Each row below holds a small network's activations on one input, seen along a few directions.
Each table varies a few parts of the input and shows all the possible inputs, shuffled.
A made-up example of a description, with smaller parts first: line(4) and (point or ring(9) or (values(3) and ring(8))).
Shared parts are said once, and a part with two or three values counts as separate values.

Other details of the inputs shift rows strongly along two fixed directions, in all tables alike. That doesn't count.

A family of inputs:
row 1: [-13 -11  13 -12 -14   2 -27  23  14  16 -17]
row 2: [ -4  -2  14 -15 -19 -12 -23  23  20   7 -20]
row 3: [ 14  20 -18  23  20 -11  31 -25 -23  -4   9]
row 4: [-16 -14  13 -15 -21  12 -20  21  14 -10  -4]
row 5: [-13   2   2 -16 -25   1 -21  23  20 -10  -7]
row 6: [ 25   0  23  62 -22   7 -11  11   4  -3  -9]
row 7: [ -4 -14  26 -12 -14   9 -24  21  14  -2 -11]
row 8: [ 17  16 -19  34  20  -9  28 -29 -21   4   9]
row 9: [-14  -1   0 -49  23  -7  12  -6 -12   3   2]
row 10: [ 19   2  -1  65 -20   1 -16   6  11   8  -8]
row 11: [  3   8  -6  28  24  -1  30 -19 -35  13   5]
row 12: [ -4   7 -17  33  17   6  32 -16 -34   1  12]
row 13: [  0   2  -8 -49  25 -19   9 -14   0  10   1]
row 14: [-14   0  -1 -12 -28   1 -23  23  22  -5 -10]
row 15: [  9  -1  -8 -50  23  -7   7 -23   5  -9  13]
row 16: [ -4 -17  23 -15 -14  10 -28  18  15   2 -10]
row 17: [-11  -2   4 -51  25  -4  15  -9 -12  -1   5]
row 18: [  1  -2  15 -19 -24  -2 -23  19  28 -14  -9]
row 19: [ -4   7 -13  30  16   6  33 -15 -33  -4  13]
row 20: [ -1  -6   0  70 -25  17 -11  15  -2  11  -7]
row 21: [ -3  -2 -10 -49  16   2   8 -16   5 -14  17]
row 22: [ 17  15   4  27  20  -7  33 -17 -26  -6   7]
row 23: [ -3   0  11  63 -24  18   1  17 -10  -8  -4]
row 24: [-11   2 -25 -47  18  -7   8 -18   2   3  12]
row 25: [ -9 -13  -9 -49  21   8   9 -18  -5  -5  18]
row 26: [-13   5 -23 -47  16  -8   9 -14   0   0  10]
row 27: [ -5   5   7 -18 -21  -9 -20  19  21 -10 -12]
row 28: [  9  17 -13  31  16   4  35 -23 -26 -13  18]
row 29: [-19  -8 -20 -44  19  -2   9 -12  -7   9  10]
row 30: [  3 -10  11 -10 -15  -8 -34  19  28  14 -15]
row 31: [ -8 -18  11  -8 -12   4 -33  21  20  20 -13]
row 32: [-16 -20  -2  -8 -18   9 -31  20  22  12  -5]
row 33: [  4   9  -5  27  24  -1  31 -17 -36   8   5]
row 34: [ -6   2 -10 -52  17  -1  13 -17   1 -15  18]
row 35: [  0  -6  11 -13 -17  -9 -29  20  26  11 -18]
row 36: [ -6  -2   2  66 -28  14  -7  19  -6   5 -10]
row 37: [ -1  -9   5 -15 -23  11 -28  14  27 -10   0]
row 38: [ 13   6 -26  31  21   2  22 -30 -16   8  20]
row 39: [ 12  12   2  60 -25  -2  -6  11   2   1 -12]
row 40: [ -8 -11  26 -14 -16   7 -22  23  12  -3 -11]
row 41: [ 20   6  26  61 -22   3  -3  14  -1  -7 -10]
row 42: [  0   8  -7 -50  18 -13  14 -14   2 -13   7]
row 43: [ 19  13 -20  34  20  -7  26 -29 -17   6  10]
row 44: [-12 -13  12 -11 -15   3 -30  22  17  17 -17]
row 45: [ 23   6  14  61 -23   8  -6   7   6 -13  -5]
row 46: [ 15  17  -1  25  22 -11  33 -18 -29  -2   6]
row 47: [  8  -2   4 -51  26 -10  13 -17   0  -7   8]
row 48: [ -4   1  16 -14 -21 -11 -23  26  19   2 -20]
row 49: [ -8   0 -25 -46  20  -6   6 -19   5   5  13]
row 50: [  6  -1  -7  30  19  14  31 -24 -29  -8  20]
Each input here is: ring(5) and line(10).
The inputs of row 30 and row 32 match in every part but the ring(5) part. If row 22 is changed in the same way as row 30 into row 32, which row does it become?
Answer: row 23
The inputs of row 28 and row 17 match in every part but the ring(5) part. If row 21 is changed in the same way as row 28 into row 17, which row does it become?
Answer: row 7
Start at row 10 and move only the line(10) part, one step at a time. The first step leads to row 43. Which rows follow, in order?
Answer: row 8, row 39, row 3, row 27, row 42, row 18, row 45, row 15

A family of inputs:
row 51: [ -3  -5  18  49 -34  15 -23  31   4   7 -21]
row 52: [ -5  -5  -8 -17  -2  -7 -19   1  20   9  -5]
row 53: [-9 -6 -3 -8  8  9  0  1 -2  2  6]
row 54: [  4   5 -11   4  21  -8  15 -16 -15  13   7]
row 55: [-4 -8 -7 12 -2 12  0 -1 -2  2  3]
row 56: [ -5 -10   3 -28  -4   4 -11   5  14 -14   1]
row 57: [-19 -11   9 -19 -11   7 -18  15  11   4  -6]
row 58: [-16   8 -21 -13   5  -5  15  -6  -8  -1   7]
row 59: [ 19  13 -13  -5  28 -10  27 -30 -16  -1  12]
row 60: [ 1  1  2 16 -1 -1 -1  2 -9 12 -8]
row 61: [ 16   7   5  29 -18  -2 -13   7  19  -1  -8]
row 62: [ -7  -5  13 -30  -4   3  -7   6  10  -8  -2]
row 63: [  7   6  -2   0  18   7  18 -14 -16 -11  15]
row 64: [ 10   5  17  39 -11   6   6   7  -9  -6  -6]
row 65: [ -1  -3  14 -21 -11  -8 -17  15  15  -3 -14]
row 66: [ 12   0  -5  82 -11  15  10  -7 -18   4   8]
row 67: [-13   9  -2 -23 -22  -6 -14  18  17 -14  -6]
row 68: [  4   1   6 -27   0 -10  -9   6  13  -1  -5]
row 69: [ 0 -2 -9 -5  5 -6 -3 -7  2 11 -1]
row 70: [ -6  -2  -4 -16  17  -7  10  -4 -11  10   3]
row 71: [ 13   4 -14  -4  24   1  28 -30 -18 -10  24]
row 72: [  3  -1   9 -13   5  -8   8   0  -2  -3  -3]
Describe the family of inputs behind these rows.
Answer: values(2) and (point or line(10))
The inputs of row 65 and row 60 match in every part but the values(2) part. If row 68 is changed in the same way as row 65 into row 60, which row does it become?
Answer: row 54
